These are the activations of a small neural network, seen along a few directions. Each row is one input.
In each table, some parts of the input vary, and every possible input appears once, in random order.
Descriptions start from the smaller parts, as in this example, which fits no table here: one of 5 places around a ring, together with either a single point or one of 11 places along a line or (one of 2 separate values, together with one of 6 places along a line).
Shared parts are said once, and a part with two or three values counts as separate values.

Other details of the inputs shift rows strongly along two fixed directions, in all tables alike. That doesn't count.

Rows:
x1: [-3.11  0.07  4.84 -0.82  1.36  3.01 -1.31 -2.87  0.62  2.92  1.17]
x2: [-3.19  2.39  3.84  2.98 -1.62  1.96 -5.61 -1.84  2.77  1.76 -2.90]
x3: [ 3.75  4.46 -2.45 -1.18 -6.32 -1.85  1.27  3.53 -3.98 -2.66 -5.73]
x4: [ 0.02 -5.64 -0.66 -1.44  2.17 -5.44 -2.66 -2.39  3.31  3.05  7.53]
x5: [-0.67 -2.32 -2.40 -4.63  1.32 -2.66  1.14  1.18  0.39  8.88  6.77]
x6: [-0.27 -4.60 -0.49 -0.85  3.89  0.67 -0.50 -0.18  2.81  5.13  4.45]
x7: [ 6.71 -3.02 -6.88 -0.42  1.79 -4.15  5.15  2.39  1.30 -3.90  2.04]
x8: [ 0.08  3.26  0.12  1.90 -1.42  3.11  4.33  3.25 -2.52 -5.47 -9.63]
x9: [-3.28 -0.31  1.35  0.38  2.30  0.66 -3.53 -3.64  1.70  3.71 -1.21]
x10: [-1.18  0.14 -0.11  1.83  0.84  1.92  1.61  0.29 -1.59 -0.03 -4.20]
x11: [ 0.52  4.87  1.80 -0.40 -6.09  1.15 -1.22  2.27 -4.38  1.09 -4.26]
x12: [-4.84  3.31  3.90  0.33 -0.60  2.16 -5.92 -2.02  1.76  0.23 -2.55]
x13: [-4.19  2.51  4.09  2.48 -0.67  0.80 -5.49 -3.34  0.64  1.59 -3.41]
x14: [ 0.22 -4.61 -0.88 -4.60  6.22 -3.88 -1.02 -2.81  3.66  4.02  7.10]
x15: [-4.27  1.59  4.89  2.42 -0.62  4.70 -2.28 -3.57 -0.89  2.95 -2.51]
x16: [ 0.76 -2.31  1.82  0.58  1.69 -1.38 -2.66 -1.03  1.77  2.97  6.42]
x17: [-4.25 -0.86  1.93 -1.69  2.87  3.82 -2.47 -0.89  1.56  3.53  0.08]
x18: [-2.84  2.25  2.30 -1.96 -3.57  2.13 -0.94 -0.20 -1.50  6.98  0.95]
x19: [ 4.88  1.56 -6.40 -2.89 -3.03 -3.89  5.03  3.83 -2.29 -0.90 -1.49]
x20: [-3.23  1.38  4.19 -0.25  0.72  1.59 -4.43 -1.53  0.53  1.35  2.21]
x21: [ 0.92  5.48 -0.90  3.33 -3.89  0.98  0.21  2.06 -1.19 -7.86 -7.20]
x22: [ 1.34 -5.11 -3.19 -0.23  1.52 -1.53  3.42  1.71  0.15  0.11  1.46]
x23: [-0.97  1.64  1.28  0.12 -0.91  3.70  1.28  0.05 -1.17 -2.49 -1.56]
x24: [ 3.42 -1.85  0.01 -1.70  2.59 -4.47  1.99  0.41 -0.70 -2.01  5.96]
x25: [ 5.30 -3.49 -6.55 -1.70  2.81 -2.09  6.25  3.55 -0.76 -4.00  3.22]
x26: [ 0.71  4.74 -2.53  2.48 -2.59  2.93  1.67  1.98 -0.71 -6.73 -8.85]
x27: [ 1.73 -0.21 -1.12  3.02 -3.83  1.44  4.91  1.87 -2.49 -5.21 -4.29]
x28: [-3.26  1.28  4.62  2.77 -1.48  5.91 -2.61 -1.82  1.14  3.01 -2.04]
x29: [ 6.12 -0.95 -4.01 -0.06  0.71 -4.06  3.97  2.74 -1.80 -6.05  5.17]
x30: [ 2.32 -2.85 -0.79  1.19 -0.60 -3.39  1.19  0.70 -0.81 -1.89  3.47]
x31: [-2.89  0.23  3.03  0.07  0.56  4.39 -2.37 -2.57  1.06  2.70  2.19]
x32: [ 2.45 -3.01 -4.64 -3.80  4.03 -3.17  1.76  0.04  1.94 -1.36  4.57]
x33: [-3.17  1.15  4.09 -0.57  1.22 -0.95 -4.46 -2.64  2.14  1.52  0.10]
x34: [ 1.54  0.16 -3.46  2.38 -2.59 -0.60  3.03  1.83 -0.33 -5.14 -6.71]
x35: [ 2.84 -1.31 -0.64  0.94  1.23 -3.53  1.27 -0.32 -2.12 -1.79  3.70]
Each input here is: one of 5 places around a ring, together with either a single point or one of 6 places around a ring.
Q: The inputs of x35 and x9 match in every part but the place on the ring of 5. If x30 is changed in the same way as x35 into x9, which row does it become?
A: x34
Q: List by row number the other rows that have the place on the ring of 5 in common with x17.
A: x5, x6, x8, x10, x22, x25
Q: Change only the place on the ring of 6 in x28. List by row number the other rows that result.
A: x1, x15, x23, x27, x31

Rows:
x36: [ 0.57  0.36 -2.99 -0.42 -3.48 -1.14  1.30  1.55 -0.39  1.31 -1.85]
x37: [-2.58  0.81  0.60  0.93 -0.22  1.65  1.69 -0.13 -2.38 -3.46 -4.45]
x38: [-1.05  2.67 -2.34  0.65 -5.11  0.40  1.36  0.76 -1.16  0.37 -5.31]
x39: [ 2.97 -0.49 -0.78 -1.99 -0.71 -4.96 -1.23  0.18 -0.51  0.26  5.34]
x40: [ 2.65  1.93  0.38 -0.50 -2.65 -2.52 -2.30  1.78 -1.38 -2.06  0.53]
x41: [-0.23  2.29  0.54  1.23 -1.16  4.94  1.18 -0.74 -1.80 -3.75 -2.54]
x42: [-0.15 -2.65 -1.54 -3.10  3.00 -0.91  1.64 -0.29 -0.91 -2.65  2.55]
x43: [ 1.26  4.64 -0.32 -0.09 -2.01  1.26  1.07  2.32 -2.27  0.05 -5.87]
x44: [ 2.72 -2.25 -3.73 -2.74 -1.23 -1.92  0.25  2.16  0.47  1.75  1.26]
x45: [-0.07  5.42 -0.74  0.34 -2.63  0.58  1.96  1.15 -2.63  0.38 -5.51]
x46: [ 0.70 -3.54 -4.48 -0.50  1.61 -1.59  1.22 -1.75  0.92  0.12  2.07]
x47: [-0.22  2.39  1.00  1.59 -1.61  4.58  1.92  0.20  0.36 -3.93 -2.68]
x48: [ 2.00 -1.26 -0.95 -1.83  2.43 -3.34 -2.46 -2.37  0.32 -2.54  5.92]
x49: [-0.81  2.32  0.79 -0.95 -3.39  1.06  1.76  2.89 -2.94 -1.58 -5.28]
x50: [ 2.30 -0.10 -0.80 -1.27 -1.31 -5.60 -0.75  0.13 -0.68  0.47  5.64]
x51: [ 1.85  4.41 -0.07 -0.40 -1.81  1.60  0.06  3.21 -2.22 -0.35 -6.03]
x52: [-2.03  3.00  0.32 -0.50 -3.96  0.34  2.62  1.70 -3.28 -1.18 -4.86]
x53: [-6.24  2.42  4.95 -0.82  3.46  4.54 -6.55 -4.13  4.48  6.13 -0.97]
x54: [ 2.47 -5.78 -2.76  0.84  1.73 -3.32  1.77 -0.68  1.86  1.00  1.63]
x55: [ 1.06 -0.54 -0.59  3.27  0.07  3.26  2.05  3.26 -1.19 -1.69  1.37]
x56: [ 2.94 -0.44 -1.28 -1.05 -2.11 -0.46  3.67  1.35 -2.00  1.24  3.85]
x57: [-4.39  1.24  6.55 -1.06 -1.62  6.11 -6.37 -2.12  0.75  8.23  1.11]
x58: [ 0.55 -4.25 -0.72 -0.98  2.76 -2.83  3.08 -0.31 -0.93 -1.21  2.33]
x59: [ 1.16  1.40  0.33  0.24 -0.11 -1.79 -1.75 -0.80  1.63 -4.57  1.24]
x60: [-0.30  3.66 -0.71  0.15  1.47  2.70 -0.18 -0.61 -1.08 -2.37 -4.63]
x61: [-2.30  1.27  1.05 -0.31 -0.36  2.19  1.36  1.06  0.28 -4.48 -4.39]
x62: [ 2.15 -3.11 -0.16 -1.21  2.29 -0.08  2.41 -0.30  3.20 -0.29  6.13]
x63: [ 3.51 -3.43  0.80  1.62  1.57 -6.02 -0.51 -1.08  0.55 -2.00  4.27]
x64: [-0.93 -1.11  2.47  2.38 -0.31  0.16  2.40  1.05 -1.47 -2.86 -5.43]
x65: [ 1.70 -4.63 -3.67  0.24  1.56 -2.53  1.58 -1.47  1.24  0.56  1.85]
x66: [ 1.42  3.19  0.85  0.90 -4.68  3.55  2.31  1.94 -2.99 -0.95 -3.57]
x67: [ 0.58  0.94  1.43  3.72 -1.72  3.44  2.74 -0.59 -2.06 -2.62 -3.30]
x68: [ 1.84 -0.76 -1.34 -1.66 -1.56 -0.81  3.35 -0.30 -1.61  2.58  5.16]
x69: [-4.88 -4.95  2.19 -2.76  4.16  0.51 -6.50 -4.79  8.20  8.77  6.36]
x70: [-0.05  2.64  0.80  4.65 -1.78  0.15 -2.78  2.90 -1.07 -4.56 -2.02]
x71: [ 2.46 -2.56 -1.96 -0.73  5.03 -3.07  1.83 -1.39  0.36  1.77  3.47]
x72: [ 2.35  0.36 -2.22 -2.53  1.28 -3.06  1.77  1.21 -0.82  3.43  2.91]
x73: [-0.07 -1.78 -3.70  2.49  0.10  0.93  0.03  3.05  1.03 -0.60 -0.96]
x74: [-0.23  2.87  1.09  2.76 -1.54 -0.58 -2.00 -1.72 -1.60 -4.47 -2.36]
x75: [-5.61  0.93  7.44  2.54  0.49  1.05 -8.92 -5.92  1.98  4.36  0.56]
x76: [-6.38  1.59  4.52  2.10  3.84  4.90 -7.16 -0.80  2.46  7.70 -0.50]
x77: [ 3.30 -3.82 -1.07 -0.23  5.29 -3.90  2.04 -0.53  1.04  2.20  3.38]
x78: [ 2.55 -0.69 -1.69 -1.53  3.91 -1.93  1.88  0.69  3.33 -0.58  1.89]
x79: [ 3.33 -5.48  0.30  0.90  2.62 -1.46  3.27 -0.95  0.36  1.22  5.79]
x80: [ 0.96 -3.00 -4.43 -2.04  1.86 -0.59  0.24 -1.49  1.34 -0.87  2.07]
x81: [ 1.16  0.00 -2.95 -1.08 -2.93 -0.56  0.83  1.59 -0.22  1.08 -2.14]
x82: [-6.61  0.43  5.87  1.49  1.04  6.49 -5.11 -5.66  1.16  6.14  1.30]
x83: [ 0.58  1.33 -1.86  0.44  2.72  0.02  1.46 -0.98 -1.06 -0.76 -1.40]
x84: [ 0.17 -4.06 -0.20 -3.03  3.40 -2.43  1.97  0.66  3.09 -1.07  4.14]
x85: [-1.16  0.98 -1.96  0.79 -1.48  2.40 -0.01 -0.10  2.44 -2.81 -4.83]
x86: [ 1.46 -2.67 -0.79 -4.35  0.65 -2.35  0.94  2.69 -1.16  1.27  3.23]
x87: [ 0.48  3.00  2.28  2.12 -1.81 -0.73 -2.00  0.04  2.25 -5.20 -2.49]
x88: [-1.23 -1.35 -0.64  1.36  1.34  0.81  1.45  4.26 -1.21 -2.33 -0.52]
x89: [-1.38  2.70  0.71 -0.28 -3.88  0.52  2.22  2.86 -3.16 -1.37 -4.97]
x90: [-6.33  3.50  6.14  0.16 -2.51  0.34 -8.07 -4.66  1.08  6.76  1.50]
Q: Describe the family of inputs behind these rows.
A: one of 5 separate values, together with either a single point or one of 4 places along a line or one of 6 places along a line
Q: The inputs of x60 and x80 match in every part but the choice among 5 separate values. If x43 is changed in the same way as x60 into x80, which row does it become?
A: x81
Q: The inputs of x49 and x66 match in every part but the choice among 5 separate values. If x52 is changed in the same way as x49 into x66, which row does it become?
A: x68
Q: List by row number the other rows that have the choice among 5 separate values in common with x63.
A: x39, x40, x48, x50, x59, x70, x74, x75, x87, x90
Q: Change only the place on the line of 6 in x82. List by row number the other rows that result.
A: x41, x47, x62, x67, x79
Q: Change only the place on the line of 4 in x36. List by row number the other rows that result.
A: x38, x44, x81
Q: A walk changes only the place on the line of 4. It starts at x45 and steps to x72. List the rest of the walk in order.
A: x43, x51

Rows:
x91: [ 1.33  2.55 -1.19 -0.81 -2.38  1.12  3.15  2.19 -3.00 -3.26 -3.72]
x92: [ 0.93 -3.07 -2.79 -2.25  0.74 -3.04  0.37  0.17  1.69  2.63  4.06]
x93: [ 1.35  2.73 -0.89  2.06 -3.72 -0.18 -0.52  1.69 -1.54 -1.44 -3.39]
x94: [ 0.56 -3.97 -1.16 -1.11  4.03 -3.47  0.68 -0.80  1.52  1.17  3.32]
x95: [-5.96 -1.56  5.21  2.68 -0.21  5.31 -4.58 -2.80  2.48  6.30 -1.16]
x96: [ 3.01 -1.70 -2.20  0.94 -0.06  1.36  4.97  2.58 -2.04 -3.49  1.58]
x97: [-5.58  1.10  5.25  0.19 -1.55  2.17 -6.15 -3.72  0.42  6.66 -1.38]
x98: [-0.97 -0.06  0.56  2.65 -0.93  4.51  1.63  0.64 -0.31 -0.12 -2.90]
x99: [-0.19 -3.14 -0.69 -2.08  2.07 -2.77  0.12 -0.31  0.59  4.36  2.91]
x100: [ 3.57 -1.14 -3.58 -2.86  0.75 -2.01  1.83  2.39 -0.16 -0.20  4.84]
x101: [ 0.08 -3.15  0.32 -0.80  2.29 -3.01 -1.33 -2.48  0.88  1.15  4.25]
x102: [-1.90  0.01  1.06 -1.09  1.71  1.30 -1.98 -1.20  1.46  0.25  2.08]
x103: [ 3.12 -0.39 -2.29  0.09 -1.01 -3.71  3.35  1.89 -3.07 -1.54 -0.40]
x104: [-1.57  5.04  1.05  3.21 -5.75  2.23 -0.89  1.19 -2.23 -2.33 -7.78]
x105: [ 0.49  2.40 -1.38  0.23 -1.75  1.85  0.00  1.61  0.24  0.15 -3.10]
x106: [ 3.57 -3.36 -0.98  0.55  0.67 -1.23  3.83  0.73 -0.79 -1.02  5.97]
x107: [-0.23  0.44  2.19  0.29  0.77  0.23 -3.21 -1.25  1.66  0.39  2.40]
x108: [-1.32  1.81  1.31  0.02  0.14  2.30 -0.08 -0.36 -0.80 -2.59 -2.76]
x109: [-1.54  2.09  1.57  0.49  1.05  1.97  0.25  0.22 -1.25 -2.05 -2.87]
x110: [ 0.67 -4.29 -1.49 -1.60  3.10 -3.07  0.35 -1.40  1.92  0.59  3.49]
x111: [ 2.12 -2.37 -2.85 -2.87  2.69 -2.75  2.93  0.60 -0.35  2.46  3.51]
x112: [ 2.07  3.66 -0.22  1.07 -3.72  0.50  0.55  2.38 -1.63 -2.54 -2.64]
x113: [-3.49  2.91  3.86 -0.02 -2.34  2.30 -3.89 -1.46  0.40  3.25 -0.53]
x114: [ 0.51  1.86  0.29  2.99 -1.66  0.19 -1.61  0.32 -0.10 -3.19 -3.13]
x115: [ 2.37 -1.89 -3.26 -3.64  1.24 -2.37  2.14  1.28  0.01  0.50  5.99]
x116: [ 1.19  2.47 -0.65  1.05 -0.65  1.92  0.40  1.86 -0.40 -4.67 -2.82]
x117: [-3.33 -0.52  1.75 -2.30  1.13  1.77 -2.75 -2.59  1.39  6.16  0.97]
x118: [-5.53  2.08  6.16  0.79 -0.06  3.36 -6.48 -3.70  2.38  3.37  0.11]
x119: [-3.37 -0.83  2.80  0.64  1.02  0.00 -4.99 -3.38  2.30  2.98  2.21]
x120: [ 1.73 -2.68 -3.23 -1.77  3.20 -2.13  1.49 -0.43  2.07 -0.79  4.12]
x121: [ 1.20 -1.17 -1.94 -0.88  2.05 -0.70  2.05 -0.51  0.43 -1.86 -0.02]
x122: [ 1.13 -1.64 -2.09 -1.29 -0.63 -2.02  1.80  0.67 -0.40  0.42 -0.42]
x123: [ 1.53 -3.68 -2.95 -1.13  2.37 -3.36  0.88 -0.21  2.32 -0.86  3.72]
x124: [-0.08  0.08  1.32  4.19 -2.65  2.21  0.99  0.17 -1.50 -1.23 -2.51]
x125: [ 3.49  0.42 -1.53 -1.29 -1.76 -2.47  3.66  1.66 -2.57 -2.75  0.70]
x126: [-3.98  1.34  2.93  0.76  1.33  3.86 -5.29 -2.24  3.27  3.18 -1.66]
x127: [ 0.94  1.49 -1.43  1.21  0.94  0.38  3.14  1.16 -1.13 -3.76 -4.47]
x128: [ 1.95  1.09 -2.12  2.34 -1.36 -0.06  1.04  2.12  0.53 -4.94 -4.70]
x129: [ 1.26  3.10  0.80  0.68 -2.58 -0.28  2.53  1.97 -3.36 -2.32 -3.62]
x130: [-2.68 -0.70  1.29 -0.74  0.02  0.79 -4.73 -1.18  2.85  6.02  1.26]
x131: [ 1.35  2.37 -2.98  0.14 -2.38  0.81  2.96  2.20 -0.89 -2.56 -3.92]
x132: [ 2.96  0.09 -0.63  0.23  0.97 -2.67  3.36  1.15 -1.73 -4.31  0.65]
x133: [-1.98  3.86  2.72  4.21 -2.29  1.68 -0.61  0.06 -2.16 -3.63 -8.16]
x134: [-1.08 -1.51  0.84 -3.40  2.75 -0.66 -0.58 -0.74 -0.24  4.80  4.72]
x135: [ 0.29 -2.15  1.30 -1.76  2.43 -2.16 -0.78 -2.15  0.86  0.66  5.19]
Q: Describe the family of inputs behind these rows.
A: one of 5 places around a ring, together with either a single point or (one of 2 separate values, together with one of 4 places along a line)
Q: The inputs of x101 and x121 match in every part but the place on the ring of 5. If x103 is changed in the same way as x101 into x121, which row does it become?
A: x111
Q: Change only the choice among 2 separate values in x94. List by row number the other rows that result.
A: x99
Q: A walk changes only the place on the line of 4. It starts at x130 and steps to x92. List the rest of the walk in order.
A: x122, x99
Q: List by row number the other rows that have the place on the ring of 5 in common with x102.
A: x91, x96, x100, x108, x109, x115, x116, x134
